A small network was shown many inputs. Here are its activations along a few directions, one row for each input.
Each table varies a few parts of the input and shows all the possible inputs, shuffled.
A made-up example of a description, with smaller parts first: ring(8) and (point or ring(11) or (values(3) and line(6))).
Shared parts are said once, and a part with two or three values counts as separate values.
In the rows, 128 means zero.

Other details of the inputs vary at random and push rows far along three fixed directions, the same in every table; ignore that.

Rows:
r1: [145  80 112 151  93 134 122 135 164 138 120  84]
r2: [144  99 119 157 108 147 113 135 151 120 116 116]
r3: [130 120 122 126 129 119 111 168 124 146 105  70]
r4: [146 102 121 133 116 154 121 144 147 116 112 110]
r5: [102 140 126 114 183 129 106 137 119  76 134 193]
r6: [135  94 114 140 111 139 102 134 132 116 133 103]
r7: [133 104 128 103 109 133 142 110 152  91 156 173]
r8: [145  99 129 126 108 146 117 154 147 115 112 116]
r9: [144  92  96 128 108 132 117 161 149 139 118  61]
r10: [127 114 117  99 104 131 127 113 147  90 169 168]
r11: [116 130 139 152 169 150 109 106 117  75 124 196]
r12: [117 131 148 120 168 148 114 123 113  72 122 196]
r13: [107 133 145 118 156 127  88 128 111  69 141 197]
r14: [135 116 123 139 108 111 152 109 148 154 137  98]
r15: [134 115 104 151 111 147 101 136 150 119 125 109]
r16: [114 149 183 147 181 102  93 166  77 147  71  98]
r17: [106 183 168 127 175 129 151  97  72 112 134 199]
r18: [117 146 195 155 172 116  87 171  56 154  65  85]
r19: [146 114 108  88 111 116 140 114 148 188 101 128]
r20: [118 169 138  97 101  90 182  78 114 169 183 120]
r21: [121 134 101 101 110 134 135 124 162  93 157 174]
r22: [104 206 136 122 115  86 195  73 112 199 179 122]
r23: [108 183 182 147 176 117 111 157  73 144  78 134]
r24: [122 127 134 130 182 149 129 125 108  75 122 194]
r25: [116 174 146 144 140 103 174 103 112 183 133 113]
r26: [143  97 107 143 138 146 134 143 149 124 114 107]
r27: [137 116 105 126 118 152 155 102 153  96 150 171]
r28: [108 160 165 169 179 107  85 138  63 147  98 102]
r29: [134 105 113 122 135 131 130 162 164 123 107 114]
r30: [141 127 110 148 107 129 159 128 157 161 123  95]
r31: [153 101 110 129  96 147 130 171 163 140  98  79]
r32: [130 122  95 108 124 143 147 116 148  95 163 165]
r33: [128 161 116 146 106 114 151 126 132 181 135  83]
r34: [117 196 174 113  88  88 179 107 113 204 141 104]
r35: [135  98 115 115 122 126 107 151 141 114 126 102]
r36: [134  96 117 106 128 130 152 100 149  92 157 162]
r37: [122 147 137 101 114 100 183 110 133 163 144 113]
r38: [133 128 145 119  94 113 162 112 126 166 141  94]
r39: [141 115 103 131 113 152 112 154 139 116 122 108]
r40: [131 143 150 115  85 102 152 125 143 167 136 103]
r41: [115 136 130 138 164 153  97 111 102  71 139 187]
r42: [127 144 135 151 133 112 119 148  96 176 106  51]
r43: [143 118 103 126 109 139 172 111 160 131 147 131]
r44: [132 128 124 121 138 130 160 125 133 136 132 126]
r45: [110 170 162 111 112  96 145 113  93 170 148 108]
r46: [129 111 121 103 185 139 104  99 105 111  99 217]
r47: [124 166 125 116 102 105 151 146 138 178 130  87]
r48: [111 140 137 116 163 145  98 126 107  70 135 191]
r49: [152  99 105 147  84 149 103 152 148 138 123  71]
r50: [114 118 101  94 125 116 138 119 160  93 161 164]
r51: [127 154 136 125  88 111 151  93 118 159 170 114]
r52: [113 135 141 118 156 143  95 128 102  70 139 195]
r53: [143  95  89  97 132 136 136  78 152 133 128 192]
r54: [138 100  93 110  88 144 110 151 185 104 135 118]
r55: [106 123 139 116 184 122 119 128 120  73 121 195]
r56: [135 128 106 108  91 139 144 111 152 123 161 128]
r57: [101 127 143 115 161 125  91 125 109  69 140 194]
r58: [158  88 130 154 110 155  95 179 135 134  82  66]
r59: [132 122 114 138  88 123 127 109 147 134 159 118]
r60: [134  96 113 119 128 131 150  92 149  94 159 161]
r61: [132 156 138 127  98 125 173  91 131 162 149 118]
r62: [131 144 121  81 112  96 154  97 145 200 113 147]
r63: [121 107 135 168 187 135  92 147 106 101  86 131]
r64: [133  84 134 156 190 150  76 179 103  86  68 114]
r65: [134 118 137 163 179 149  52 220  92 120  48  73]
r66: [135 140 146 150  91 110 147 112 130 177 132  88]
r67: [141 112  96 142 125 148 118 147 141 121 124 106]
r68: [139  96 108 137 123 132 107 135 136 116 132  98]
r69: [123 119 107 145 131 121 119 129 134 131 130 105]
r70: [114 205 151 131 100  98 206  69 115 196 162 133]
r71: [138 107 117 126 109 149 144  97 149  94 157 171]
r72: [108 171 139 121  89  92 172  67 120 173 186 129]
r73: [104 202 200 147 195  99 132 154  43 189  76  95]
r74: [147 100  93 130 112 141 121 167 154 143 118  65]
r75: [137 109 109 153 104 145  97 138 145 119 129 112]
r76: [146 100  86 137 110 142 126 150 159 139 129  76]
r77: [116 114 148 115 180 128 116 120 109  70 127 190]
r78: [133 116 109 103 128 139 162 121 160  97 146 173]
r79: [127 121 109 104 126 131 158 124 170  98 144 177]
r80: [ 79 233 184 107 192  89 162  89  45 150 156 188]
r81: [152  99 108 134  84 147 105 161 147 136 121  72]
r82: [131 139 133 114  93 121 150 131 159 150 127 111]
r83: [142  84 124 144 116 141 118 132 139 117 120 107]
r84: [148  90 126 147 110 144 114 134 140 116 121 110]
r85: [132 135 102 101  91 134 150 126 156 125 156 133]
r86: [129 137 142 146 136 113 147 128 108 169 110  79]
r87: [144 111  94 112 109 119 143  88 159 185 114 140]
r88: [137 101 125 112 110 139 143 102 147  91 159 169]
r89: [108 158 173 144 176 100  77 169  71 144  84  93]
r90: [142 100 119 131 106 140 100 145 134 113 132 106]
r91: [129  96 165 166 168 134  47 208  98 120  41  77]
r92: [110 142 120 150 166 148 100 117 109  75 135 194]
r93: [122 125 113 101 101 131 125 118 158  92 164 174]
r94: [135  94 117 127 111 138 103 143 132 114 131 103]
r95: [ 97 229 186 156 174 108 128 113  28 173 117 130]
Description of these inputs: line(5) and (point or (values(2) and ring(9))).
The inputs of r92 and r95 match in every part but the line(5) part. If r33 is changed in the same way as r92 into r95, which row does it become?
> r67
The inputs of r22 and r74 match in every part but the line(5) part. If r69 is changed in the same way as r22 into r74, which row does it become?
> r9
Change only the values(2) part in r76. List by row number the other rows that result.
> r26
Change only the values(2) part in r85. List by row number the other rows that result.
> r31
Change only the line(5) part in r87. List by row number the other rows that result.
> r19, r46, r53, r62

Rows:
r96: [115 111 113 104 125 139 173  89 172  53 184 198]
r97: [113 161 145  89  98 109 167  61 142 126 189 207]
r98: [140 102 108  90  87 121 157 141 167 136 155  99]
r99: [124 130 172 139 123 108 101 148 103 163  89  70]
r100: [119 151 114  96 149 112 220  61 155 141 157 208]
r101: [141 116  96 112  70 121 128 115 172 148 145 111]
r102: [119 113 139 119 187 164  70 160 116  40 107 210]
r103: [122 132 151 145 131 100  96 148  94 171  97  68]
r104: [138 104 106 124  93 125 170 136 174 130 159  92]
r105: [101 197 164 148 163 116 136  79  53 153 144 158]
r106: [153  98  87  83 110 126 173 127 185 169 109 122]
r107: [134 129 166 160 126 131 116 141  94 158  95  61]
r108: [119  88 125 157 194 159  74 123  92  38 122 192]
r109: [ 90 211 160 145 175 106 150 102  68 144 142 155]
r110: [122 158 144 166 131 129 121 172 108 164  93  74]
r111: [155 108 112 132  69 149 148 114 170 142 150 106]
r112: [113  99 122 140 196 143  50 131 107  49 120 201]
r113: [170  19  43 145 102 199  72 151 205  34 124 144]
r114: [135 108  93  93  89 118 152 134 165 138 153  97]
r115: [ 91 198 169 127 160  93 122  87  62 158 138 166]
r116: [136 135 170 141 117 106 102 156 100 164  88  79]
r117: [139  51  94 174 175 167  54 206 144  50  76  99]
r118: [117 115 138 153 193 167  84 153 123  33 112 205]
r119: [108 182 114 108 117 117 190  69 142 115 194 192]
r120: [141 128  88  95  79 130 144 136 172 143 145 107]
r121: [137 142 138 170 138 127 102 140  90 172 107  60]
r122: [125 157 134 166 150 118 116 163 106 164 105  58]
r123: [115 162 126 113  99 130 182  54 126 125 195 200]
r124: [118 173 166 134 186 112 164  72  69 176 104 177]
r125: [136  94 125 152 121 143  62 178 130 127  79  98]
r126: [123 159 135 131 137 119 103 169  97 173  93  69]
r127: [150  90 110 128  81 134 156 113 158 138 161  94]
r128: [132  93 145 152 181 165  80 131  97  32 113 202]
r129: [147 112 111 124  80 128 170 137 177 124 147 100]
r130: [137 107 115  88  81 126 157 135 173 130 144  98]
r131: [152  85  95 100 102 117 157 105 184 173 109 128]
r132: [149 111 113  89  75 124 157 143 170 131 143 107]
r133: [124 158 146 132 125 125 108 178 100 172  89  80]
r134: [126 156 136 132 145 113 102 168  98 172 101  64]
r135: [ 95 178 193 121 162  85 135  94  60 149 144 162]
The inputs of r120 and r119 match in every part but one. If r98 is changed in the same way as r120 into r119, which row does it become?
> r104
The inputs of r117 and r108 match in every part but one. If r110 is changed in the same way as r117 into r108, which row does it become?
> r123
What do these inputs look like to the network?
> values(4) and (point or ring(9))
Change only the values(4) part in r115. List by row number the other rows that result.
> r105, r109, r126
Change only the values(4) part in r99. List by row number the other rows that result.
> r96, r107, r130
